A small network was shown many inputs. Here are its activations along a few directions, one row for each input.
Each table varies a few parts of the input and shows all the possible inputs, shuffled.
A made-up example of a description, with smaller parts first: ring(5) and (point or ring(9) or (values(2) and line(6))).
Shared parts are said once, and a part with two or three values counts as separate values.
In the rows, 128 means zero.

Other details of the inputs vary at random and push rows far along three fixed directions, the same in every table; ignore that.

Rows:
x1: [130  97 146 147 111 141 108 119 103 119 158]
x2: [ 83  84 161 100 139 106 143 116  89 151 117]
x3: [ 90 108 163 114 152  95 139 132 119 146 134]
x4: [140  96 128 127  78  82 145 127  87 110 114]
x5: [137 137 124 154 122 149 117 134 138 122 124]
x6: [138 136 113 114  87  96 159 130 109 119 132]
x7: [130 106 133 122  75  87 153 132  82 112 137]
x8: [136 136 120 119 106 107 143 128 122 125 103]
x9: [164 156  83 129 102  99 150 114 145 128 119]
x10: [ 85 151 121  94 167 116 162 118 135 172 105]
x11: [132  60 166 160  91 133 101 136  87 105 135]
x12: [102 142 124  80 170 121 146 102 128 168 104]
x13: [148 140 139 146 132 134 108 141 153 115 138]
x14: [100  94 154 119 139 101 130 139 101 131 146]
x15: [146 170  97 116 100 117 154 129 136 127 131]
x16: [170 166 110 165 119 201  81 122 157 104 169]
x17: [ 69  91 163 149 173 144 116 125 110 146 108]
x18: [ 86  94 173 166 159 177  99 135 104 131 147]
x19: [162 165  99 101  96 109 153 118 123 120 127]
x20: [161 157  90 113 126 112 130 141 160 114 127]
x21: [108 146 134 119 202 172 115 138 192 140 111]
x22: [161 158  93 115 115 112 149 138 168 108 150]
x23: [108  97 134 107 139  94 141 110 104 147  98]
x24: [106 179 123  92 221 184 115 136 189 155 121]
x25: [135  79 158 163 114 130  95 155 106 102 154]
x26: [163 136 131 182  97 186  90 147 139  95 144]
x27: [160 154  91 117 110 109 132 108 147 125 117]
x28: [101 131 124 125 163 139 115 108 144 155 105]
x29: [156 131 143 172 116 194  90 148 141 103 135]
x30: [133 143 101 113 117  96 161 112 124 143 132]
Description of these inputs: values(2) and (line(4) or ring(11)).
Q: Changing only the values(2) part turns x30 into x9. The same change can be made to x22. Which row results?
A: x21
Q: Start at x1 and move only the ring(11) part, one step at a time. The first step leads to x16. Which rows follow, in order?
A: x30, x18, x10, x15, x6, x7, x19, x2, x12
Q: Which other rows does x12 become when the values(2) part takes its other values? List them by row number.
A: x23

Rows:
x31: [168 150 132 167 104 175  96 149 138  91 172]
x32: [ 78  66 183 134 162 143 112 131 100 143 149]
x33: [122 192  94  71 185 115 152 105 193 161  80]
x34: [ 71 107 125  69 156  58 175 112 105 171 111]
x35: [154 156 140 149 128 225  99 131 140 114 112]
x36: [171 172  87 128  94  96 142 134 155 107 121]
x37: [ 74  57 176 144 165 145 103 140 107 138 117]
x38: [131  89 113 153  55  76 150 100  69 118 141]
x39: [177 156  77 121  99  99 138 125 158 111 130]
x40: [190 153  78 134  94 113 131 129 158 104 142]
x41: [103 104 172 166 157 181  86 155 133 119 128]
x42: [ 77  61 182 136 152 140 110 144  84 134 142]
x43: [110 103 134 101 114  81 139  98  74 154  83]
x44: [115 201 103  67 185 117 163 110 179 175 102]
x45: [119 161 149 128 192 206  93 125 170 135 141]
x46: [179 154  98 140  89 103 135 134 152 106 133]
x47: [ 92 106 126 102 147  73 165 129 114 147  96]
x48: [123 173 145 131 173 200 104 142 166 133 139]
x49: [180 103 135 180  55 144 106 155  95  66 192]
x50: [127  95 109 139  54  71 160 112  70 130 127]
Q: Describe the family of inputs behind these rows.
A: line(4) or (values(2) and ring(8))
Q: Which other rows does x37 become when the values(2) part takes its other values? List them by row number.
A: x42
Q: Which other rows does x33 become when the ring(8) part takes its other values? List them by row number.
A: x36, x37, x39, x40, x41, x46, x47
